A small network was trained on invented records. Each row is its activation on one of them, seen along a few directions.
Here are examples, each followed by its value of one field, Lev.
The word none means that the record has no Lev.
Other fields move the rows too, some of them a lot.
Random noise pushes rows far along 5 fixed directions. That doesn't count. These rows show it; they differ only by the noise:
[ 120  -13  122 -311  135  228   63   39  -37  -89  -93   11 -189  -22
 -267   21   80 -266  151 -267  189  -43 -151   79  166 -122   95   98
  -81]
[  83 -109   -8   23  179   15  114   25   35 -166 -128  -60   73  -71
   31   12   34  -83  -93 -156   -8 -152  159  -30  -46  172   27 -124
    7]
[ 135  -62  146 -402   -7  309   30   62   75  -79   35   56  -78 -111
  -95   34    8   39   78 -235  106  -85 -136  147  132    4  -55   16
 -147]
[  62 -119   56  -34   84  186  -10  116  -91 -204  -95  -80   36   11
  159 -131   17    1   62 -168   33  -94  160   37  -26   68   48   -4
   -8]
[ 299  -32   62 -280  185  443  180 -158  328 -118  -11  -11    1 -271
 -217  124  -89  320 -383 -180   87 -137 -111  -29 -106  350 -326 -435
 -149]
[   5  -91  -18  -17 -148  394  424 -211  205   55   74   63  -81 -112
   -4  124  -42  137  -97 -155  301 -135 -433 -151   42  -12  -87  164
  314]
[  43  -97  -18    2  168  -98  181    6   46 -103 -127  -13   28  -71
  -66   93   78 -249  -34 -177   22 -161   70  -32   40   88  103  -21
   44]

[  96  105   75  -71   77    9 -106  -22  -62   -6 -161   -6  -52   96
  -40 -146   18  -53  -49   -1   55  184   77   13  -56 -133   69   59
  -11]  u4
[  93  -12  -39  -90  141 -209   93  -20  102   -5  -22   46  112 -114
 -108  170   26 -137 -115  -85 -101 -104  121   45   83   20   37  -69
  -59]  u1
[  52 -138 -137  169  217 -331  331 -106  271  -63 -121   13  204 -227
  -21  270   41 -129 -332  -99 -127 -283  163 -125  -78  356  -19 -258
   87]  none
[  52  102  191 -230    4  388 -483  262 -441 -139   -1 -138 -215  247
   -7 -405   -9  -15  445  -31  103  258   87  214   75 -341   68  153
 -303]  none
[-130  -50   74 -305 -503 -444   17   50  224  295  163  331  168  -75
  291  166    3   67  110   51 -100   58 -143  238  214 -194  115  448
    3]  u7
[-145  -18  134 -155  -55  -39  -33  174 -196  -20   44    7 -170  117
 -100  -56  137 -428  442 -169  123  -25  -96   86  267 -264  251  328
  -20]  u6
[  85  154   30 -165   40   17 -196  -13   48   65   -1   52  -74  -25
 -145   17   -3  106  -89  100  -15  133  -33   36  -12  -14  -70 -101
  -84]  u2
[  48  -22 -113  455  183  173  149 -132  -13 -179 -297 -187   33  101
  124 -211  -21   34 -270    2  153   13  122 -299 -328  129   45  -50
  312]  u7
[   8   28   61   17  -61   21 -154   75  -57   14   58  -32   -9   54
  -16  -36   16   79   88   76  -90   37   27   44   -2   18  -32  -99
 -115]  u5
[  79  161  -91  145  119  182  181 -337   88  107 -164  -14 -149   42
 -171  -12  -40   61 -314   79  266  161 -214 -267 -162  -65   -8   43
  316]  u9
[  83  -32  185 -282 -115  126 -373  203 -179  -87  -38   44   25  128
  223 -239   16  103  251 -111  -60  125  153  295   60 -182   93  164
 -203]  u5
[ -19 -137   43  103 -216  288   -3   67  128 -101  323  -60  227 -144
  402  -74 -140  641 -141   62 -189 -195  160    4 -157  351 -339 -311
  -48]  u9
[ -73  -78  -25   86 -327   94  243  -60  137  115  188   91  128  -79
  386   47  -77  340  -40   79   68  -88 -144  -67   27 -104  -53  220
  305]  u1
[ -63  -82  122 -367 -171 -128   20  146  181   98  332  172   71 -184
 -200  290   42  -84  220 -152 -200 -212 -194  224  326   61 -108  -23
 -303]  u3
[ 163   78  -13  187  160  662  269 -243   39  -96 -127 -154 -191   45
 -192 -119  -40  180 -210  -77  331    8 -196 -267 -190    0 -175 -149
  284]  u8
[  34  127   85 -169   -1  155 -209  -72   40   54  100   33 -140  -24
 -143  -53  -75  168  -41   67   42  129 -172   58  -45  -26 -117  -59
 -163]  u4
[ -16  -25  178 -363 -188   -2 -171  100    6   55  144  117   -3    2
   46  -20    0   54  176 -108  -55   26  -43  262  153  -83    8  146
 -201]  u6
[   3   80   62 -251   15 -160 -238   38   46  112  160   77  -69  -67
 -227  133   25    2   61   38 -160   -4  -19  164  117   84  -72 -168
 -283]  u8
[ -33   32   58  164  -89  695  -12  -17  -93  -76  110 -159 -164   97
   84 -241  -89  352  106   51  239   55 -246 -175 -129  -16 -181  -31
  153]  u3
[ 135   20  -25  307  299  218  113   -5  -85 -224 -215 -208   -2   49
  -33 -159   42  -61 -142  -47   86  -34  204 -224 -173   68  -15 -231
  151]  u2

Which value of Lev does each new row have?
[ 148 -103  -31  115    3  368   26   -3  156 -201   -9 -101  282 -100
  314 -125 -116  504 -298  -39  -48  -82  153 -122 -222  350 -275 -313
   38]  u5
[-189 -135  101  223 -168  107 -222  295 -399 -194    9 -136   48  276
  365 -342   35  -97  450  -77  -61   -7  186   72   31 -131  178  310
   44]  u7
[ -36 -120   19   17 -179   97  141   37  145   -7   78   61  137  -61
  239   23   -9  209  -31  -45  -58 -143   -7   33  -34   56  -76   58
  108]  u3
[ -39  -99   39   34   50  -17   79   95  -63 -137  -96  -21   40   17
  116  -80   82 -210   92 -191   48 -108   92   -7   48  -37  160  163
  106]  u4
[  36   97   47  137  242  431 -389  188 -343 -220    7 -280 -141  156
 -125 -307  -13   98  199   61  -77   27  240  -36 -122  180 -176 -376
 -216]  u8
[ 105   10   63 -260   13   38  337 -210  305   75  -82  118  -27 -152
 -153  147   -2  -64 -186 -161  244  -13 -270  -69   82  -62   18  106
  124]  u6
[ -35 -193    7    8 -168 -275  269   95  219  -12   47  124  277 -146
  250  179   83  -39   -5 -132 -120 -239   75   40  117   76   51   81
  116]  u5
[-129   38  103   19  -18 -114 -304  311 -380 -105 -116  -76  -95  268
   30 -261  125 -420  511  -13  -13  119  133   80  139 -262  288  322
  -94]  u7
[-126  -31 -100  226  238 -750  -50   59 -106   -2 -281   29  111  119
   -3   67  181 -605   73  -12 -192  -30  305  -11   30  -67  405  156
   87]  u3
[ 119   64  139 -394   43  -22  225  -68  245  126  -26  153 -126 -132
 -382  220   75 -251   22 -162  152   -1 -338   51  243 -209   43   84
  -58]  u3
